Each row below holds a small network's activations on one input, seen along a few directions.
In each table, some parts of the input vary, and every possible input appears once, in random order.
Descriptions start from the smaller parts, as in this example, which fits no table here: one of 5 places around a ring, together with either a single point or one of 9 places around a ring or (one of 3 separate values, together with one of 4 places along a line).
Shared parts are said once, and a part with two or three values counts as separate values.
(in the rows, 128 means zero)

Other details of the inputs vary at random and push rows far along two fixed directions, the same in every table; ignore that.

Rows:
row 1: [120 139  53 143 123 108 161 119 120  69  97 179  71 162 205]
row 2: [108 209 204  77 143  96  98 192 169 152 117  67 107 119  91]
row 3: [ 65 116  83 165 163 109 157 127  86  83 135 121  79 146 191]
row 4: [126 214 215 108 125 131  71 130 198  72 178 104 149 125 121]
row 5: [124 161 155 157 133 128 108  84  71  83 101 118 125 214 163]
row 6: [102 163 145 125 144  84 144 142  66 130  81 116  93 176 112]
row 7: [ 74 122  83 191 165  94 171  95  44 102  92 109  72 169 189]
row 8: [119 148  63 133 117 107 146 104 113  52 106 177  77 132 181]
row 9: [134  57 152 149 113 160 132 155 127 201 144 115 175  30 144]
row 10: [173 122  59 124 137 116 188  79  81  93  61 123  82 166 168]
row 11: [ 99 209 184  85 129  93 135 200 183 130 146 105 106 133 102]
row 12: [167 106  38 131 109 116 194 117 133  84 101 142  83 172 182]
row 13: [172  45 158 148  77 151 112  99 100 134 172 187 205 117 129]
row 14: [121 138  39 143 138 155  93  70  82 135 130 128  71 197  63]
row 15: [132 214 223 113 147 146  64 147 206  76 157  93 147 137 117]
row 16: [162 204 145  76 146 126 100 153 130 147 178  80  55 128  37]
row 17: [103 206 193  66 160 101 114 193 172 119 143  95 112 111  86]
row 18: [100  73  48 176 114 111 220 117  95 102 134 104  69 188 185]
row 19: [116 148 131  83 161 136 127 116 201 129 126  80 138 147  74]
row 20: [130 216 214 119 132 133  86 149 217  92 171 103 143 152 145]
row 21: [153  71 157 103  86 108 140 169 114 181 165 169 191  61  67]
row 22: [118 151 145  94 145 135 115 116 202 158  98  59 128 150  76]
row 23: [ 84 205 170 111 173 128  90 108 177 154  84  88 143 132  84]
row 24: [113  94  84 173 149 114 202  95  63 117 100  81  80 164 158]
row 25: [123 117  28 185 141 142 138  99  40  97 163  95  31 157 133]
row 26: [170 163 207  90 140 149 111 122 199  90 166  74 138 151 106]
row 27: [ 79 186 157 107 161 125  74 127 200 149  96  83 131 137  98]
row 28: [ 98 216 192  77 133  88 123 183 179 111 155 106 107 105  76]
row 29: [ 78  78 110 151 105 151 103 134 121 184 124 216 210 110 132]
row 30: [182  61  86 118  89 144 142 122 124 137 136 199 179  42 151]
row 31: [165 125 159 141 123 136 148  72  91 100 109  99 120 212 135]
row 32: [163  68 165 109  97 116 117 179 102 218 126 139 192  73  82]
row 33: [ 85 177 162 137 173 115 116 153 173 132 138  61  91  87 165]
row 34: [107 107  83 142 141 125 166  65  90 139  59 107 113 215  97]
row 35: [161 125 152 124 136 156  99 128 117 173  96 200 180  20 168]
row 36: [153  48 131 129  80 111 161 182  98 200 145 183 184 108 102]
row 37: [192  77 112 101 120 161 126 144 148 152 132 178 190  29 146]
row 38: [140 194 144  90 155 125 100 137 192 106  96 112  82  88 167]
row 39: [163 114 153 137 106 136 128  96 117 106 118  90 121 209 140]
row 40: [133  52 142 152 123 167 144 163 136 172 161 139 176  28 131]
row 41: [128 147  75 126 146 120 133 120 118  66  94 164  85 129 179]
row 42: [ 98  80  61 166 119 103 199 104  95  83 144 100  74 154 158]
row 43: [119  47 105 126  97 149 122 102 126 177 137 183 207  96  87]
row 44: [196  88 136 158  93 199  51  98  58 157 196 185 169 111 105]
row 45: [ 60 122  81 170 137  98 163 117  92  76 147 131  77 135 183]
row 46: [147 158 159  94 135  94 152 183 165 117 129  75 108 144  52]
row 47: [189  55  94 121  98 154 127 131 108 168 100 174 175  56 165]
row 48: [ 60 115  71 189 135 103 182 133  96  91 136 136  68 168 206]
row 49: [184 148  12 133 131 139 122  85  67  85 133 141  39 155 140]
row 50: [ 75  78 109 145 107 142  87 112 109 159 129 218 204  90 111]
row 51: [177  48 161 156  78 159 125 122 119 160 166 186 207 137 151]
row 52: [ 82  72 112 155 125 159  83 128 107 167 106 213 202 100 108]
row 53: [134 204 221 110 134 138  54 134 183 108 141  76 144 143 140]
row 54: [167  82 180 113 114 122 137 161  86 215 117 148 196  70  73]
row 55: [117 156 137  97 137 129 141 128 234 149 128  85 134 155  82]
Description of these inputs: one of 5 separate values, together with either a single point or (one of 2 separate values, together with one of 5 places along a line).
Changing only the choice among 5 separate values turns row 12 into row 36. The same change can be made to row 10. Which row results?
> row 54
Changing only the choice among 5 separate values turns row 33 into row 27. The same change can be made to row 45. Which row results?
> row 50
Start at row 18 and move only the place on the line of 5, one step at a time. The first step leads to row 42. Which rows follow, in order?
> row 40, row 9, row 24
Which other rows does row 20 become when the choice among 5 separate values takes its other values? List them by row number.
> row 1, row 11, row 29, row 48
List by row number the other rows that have the choice among 5 separate values in common with row 15.
> row 4, row 5, row 13, row 20, row 26, row 31, row 39, row 44, row 51, row 53

Rows:
row 56: [112 110 118 126 138 147  97 116 104 160 100 155 145 124 109]
row 57: [164  86  94 131  96 142 138 119  86 160 135 139 131 135  90]
row 58: [113 217 198  82 160 136  78 120 219 133 128  90 125 105  94]
row 59: [143 128 103  97 140 102 181 140 152  89 125 104  91  84 153]
row 60: [161 137 136 113 123 135 127 102 131 130 121  92 114 170  98]
row 61: [119 219 146 115 167 162 121 145 249 105 177  49  89  18 170]
row 62: [124  77 153 171 105 131 134 140  83 145 123 155 184 127 144]
row 63: [158  98 128 142  85 151 110 101 109 114 147 162 160 151 140]
row 64: [138 154 173 121 127 118 126 135 172  92 165 101 118 170 137]
row 65: [ 84  99 118 141 123 100 142 131  81 139 104 123 117 168 137]
row 66: [144 215 147  66 158 144  92 147 202 147 144  75 116  96  55]
row 67: [150  38 100 144 101 119 153 139  53 182 151 167 157 120 108]
row 68: [153 161 175 119 130 132 137 108 156 105 140  87 119 167 116]
row 69: [ 96 209 193 100 145 126  78 145 221 114 144 100 129 106 119]
row 70: [ 71 168  68 139 151  72 172 127  95  89  97  76  37 210 105]
row 71: [156 150 187 100 140 164  64 119 179 166 142 150 199  65  95]
row 72: [133 136  96 116 146 139 109 103 115 120  96 111 119 173 107]
row 73: [159 108 205 102 125 152 111 166 167 189 155 109 177  76  94]
row 74: [ 91 110 136 142 128 119 114 144 102 161 105 131 152 117 121]
row 75: [166  65  78 138 105 143 122 110  61 173 132 184 159 115  90]
row 76: [ 95  73 111 138 110 116 151 156  66 181 132 166 146 104 106]
row 77: [169  71  90 128  96 118 159 159  88 118 111 195 137  56 159]
row 78: [104 138 210 112 117 134  94 173 166 156 169 150 198  69 135]
row 79: [ 99 116 133 134 139 129  99 132 113 165 104 136 146 112 117]
row 80: [ 97 131  39 113 142  63 247 123 185  98  54  82  61 219 156]
row 81: [148  70 147 156 110 136 140 123  74 148 140 158 184 138 142]
row 82: [164 201 186  89 138 141  77 124 227 100 158  93 138 123 104]
row 83: [158 145 137 134 119 139 138  88 116 100 122 108 129 179 118]
row 84: [152 100  93 148 109 138 113 134  65 135 118 217 139  79 211]
row 85: [110  88 115 149 117 160  95 114  97 131 124 218 167 125 140]
row 86: [160  53 128 139 106 146 136 116  77 167 132 151 162 135 118]
row 87: [ 76 172 118 141 152  78 173 111 102  63 102  80  73 233 148]
row 88: [128 115  88 119 147 120 196 137 171  91 130  95  87  78 162]
row 89: [154  66 100 159  94 138 113  72  68 132 109 184 157 159 134]
row 90: [128  60 115 150 109 112 148 159  81 179 140 155 148 105 101]
row 91: [101 153 111 159 131  80 159 122 122  39 122  96  62 249 159]
row 92: [115 187  71 149 153 117 144 101 119  49 111 106  14 175 215]
row 93: [114 123  62 172 140 146 130 105 106 104 138 142  79 102 218]
row 94: [ 99 144  33 151 167 111 214 103 143  41 123  67  21 154 190]
row 95: [143 207 177  81 155 146  67 131 225 103 155  98 144 113 104]
row 96: [ 74 178 112 156 163  83 161 105 105  59  88  85  72 229 142]
row 97: [160 179 181  72 133 131 130 161 204 150 164  48 103 103  64]
row 98: [110 156 162 102 140 134  90 162 159 205 151 135 168  34  72]
row 99: [179 176 173  82 116 145 104 185 175 147 145 162 159   6 150]
row 100: [163  71 112 139 109 156 106 105  90 166 112 164 169 128 108]
row 101: [126  54 133 161 106 124 131 151  80 168 113 147 163 129 127]
row 102: [149 139 157 123 111 134 122 121 153  90 156 110 119 171 138]
row 103: [ 84 103 132 162 105 133 119 141  97 117 123 180 159 137 154]
row 104: [118 125 104 121 139 146 110 136 106 170 124 167 131  99  80]
row 105: [ 84 122 114 154 133 110 128  93  84 120 100 149 126 161 143]
Describe the family of inputs behind these rows.
> either a single point or one of 9 places around a ring or (one of 4 places along a line, together with one of 10 places around a ring)
Start at row 92 and move only the place on the ring of 9, one step at a time. The first step leads to row 93. Which rows follow, in order?
> row 61, row 94, row 88, row 59, row 77, row 99, row 84
Which other rows does row 81 become when the place on the ring of 10 takes its other values? List them by row number.
> row 58, row 62, row 68, row 71, row 83, row 87, row 89, row 96, row 105

Rows:
row 106: [132 117  92 143 110 117 147  90  99  89 108 126  99 211 138]
row 107: [150 214 184  83 144 143  93 130 210 127 150  80 114 112  93]
row 108: [134 216 214  81 156 133  97 139 237 122 143  67 145 107  89]
row 109: [117 156 111 134 145 117 122  97 111  92 109 118  99 186 124]
row 110: [109 124  67 141 132 104 162 113 110  69 103 131  72 161 162]
row 111: [113 230 201  81 163 124  93 165 227 140 143  53 116  90  87]
row 112: [138 122  86 125 130 113 152 111  90 101 117 109  83 171 126]
row 113: [111  49 121 157 103 144 117 124  68 164 114 197 189 127 142]
row 114: [139 107 150 129 123 176 108 149 159 179 154 156 191   9 149]
row 115: [159  52 134 128  99 147 128 135  95 179 138 171 190  80 126]
row 116: [121 103  87 148 126 103 178 117  86 104 103 117  82 194 131]
row 117: [165  56 126 142  97 156 114 131 105 171 140 179 191  96 122]
row 118: [124 142  99 132 140 109 157 122 105 109 114 105  70 168 118]
row 119: [141  92 141 132 122 156 107 140 147 178 150 171 183  22 153]
row 120: [121 140 129 160 123 112 133 118  95  68 140 126  93 178 178]
row 121: [144  83 120 132 108 145 122 155 111 169 129 202 186  51 162]
row 122: [116  61 137 154 103 136 117 142  87 184 122 178 198  92 133]
row 123: [116 202 199  82 153 116 128 164 228 140 156  59 126  95  86]
row 124: [145 129  83 134 131 123 137 106 104  97 123 119  85 183 122]
row 125: [ 98 142  97 136 136  99 149 126 105 106 121 106  84 168 118]
row 126: [ 96 150 110 132 143 115 126 112 109  99 109 118  91 186 128]
Describe the family of inputs behind these rows.
> either a single point or one of 4 places along a line or (one of 2 separate values, together with one of 8 places around a ring)
What sort of input is row 106?
> one of 2 separate values, together with one of 8 places around a ring
Which other rows does row 111 become when the place on the ring of 8 takes its other values? List them by row number.
> row 107, row 109, row 112, row 118, row 124, row 125, row 126
Start at row 121 and move only the place on the line of 4, one step at a time. The first step leads to row 110. Which rows follow, in order?
> row 119, row 114

Rows:
row 127: [121  76  85 149 117 130 141 129  78 150 118 175 139 102 144]
row 128: [100  90 127 157 117 130 115 124  84 146 125 162 160 143 131]
row 129: [119  82 100 145 118 126 144 135  95 144 117 162 144 102 150]
row 130: [141  88 119 137 111 135 122 123  87 158 130 154 153 130 108]
row 131: [119 209 125 109 151  96 143 104 163  47 116  59  47 236 119]
row 132: [132 219 175  80 160 119 117 142 207 119 138  47  90 142  72]
row 133: [128 115 112 147 125 131 132 119 109 109 126 155 128 124 166]
row 134: [ 78 183  88 140 158  87 165 111 136  52 110  71  34 211 158]
row 135: [124  93 118 151 112 133 109 113  73 132 120 170 147 148 138]
row 136: [126  84 108 142 116 126 146 138 106 145 123 158 146 102 151]
row 137: [132  87 128 151 109 140 112 113  81 135 124 174 165 143 141]
row 138: [119 229 154  97 163 114 123 135 203  78 136  62  66 132 136]
row 139: [114 141  56 149 134  95 171  94  95  42 104 116  45 223 172]
row 140: [134 148 204  93 130 150  87 165 185 195 147 126 195  46  81]
row 141: [118 134  45 151 136 102 167  88  94  48  99 113  44 221 166]
row 142: [144  80 124 141 107 136 126 123  86 156 132 153 159 126 111]
row 143: [154 149 194  94 130 152 111 168 203 171 166 111 169  24 111]
row 144: [128  87 131 138 112 126 129 131 101 154 121 151 160 135 119]
row 145: [109 122  37 151 139  93 179 100  72  70  96 112  39 215 152]
row 146: [129 228 188  94 158 124 104 132 206  92 140  55  93 156 106]
row 147: [151 142 171  97 131 151 107 162 181 175 160 124 165  29 111]
row 148: [115  82  95 145 117 128 140 134  91 152 116 168 146  97 148]
row 149: [160 156 210  89 125 168  70 151 204 177 162 126 196  50  85]
row 150: [127 237 170  96 165 121 120 139 221  79 143  53  74 125 136]
row 151: [153 151 204  95 131 167  74 140 196 179 152 125 195  54  92]
row 152: [135  73 122 144 104 131 136 125  86 153 124 159 161 140 122]
row 153: [141  78 127 142 105 136 131 125  90 155 131 153 160 132 116]
row 154: [136  88  90 146 119 125 152 122  88 124 126 146 119 125 145]
row 155: [138  88 103 145 118 151 122 115 108 144 126 170 156  92 155]
row 156: [120 215 168  85 159 112 122 138 199 116 128  55  87 148  78]
row 157: [133  62  98 151 106 132 151 132  86 146 126 172 151 106 155]
row 158: [121  82 120 143 114 126 129 127  84 153 114 159 159 136 119]
Describe the family of inputs behind these rows.
> one of 2 separate values, together with either a single point or one of 6 places along a line or one of 9 places around a ring
Changing only the choice among 2 separate values turns row 131 into row 139. The same change can be made to row 132. Which row results?
> row 145
Which other rows does row 131 become when the place on the line of 6 takes its other values? List them by row number.
> row 135, row 137, row 146, row 149, row 151
Which other rows does row 142 become when the choice among 2 separate values takes its other values? List them by row number.
> row 154
Which other rows does row 138 become when the place on the line of 6 takes its other values? List them by row number.
> row 133, row 139, row 141, row 150, row 155
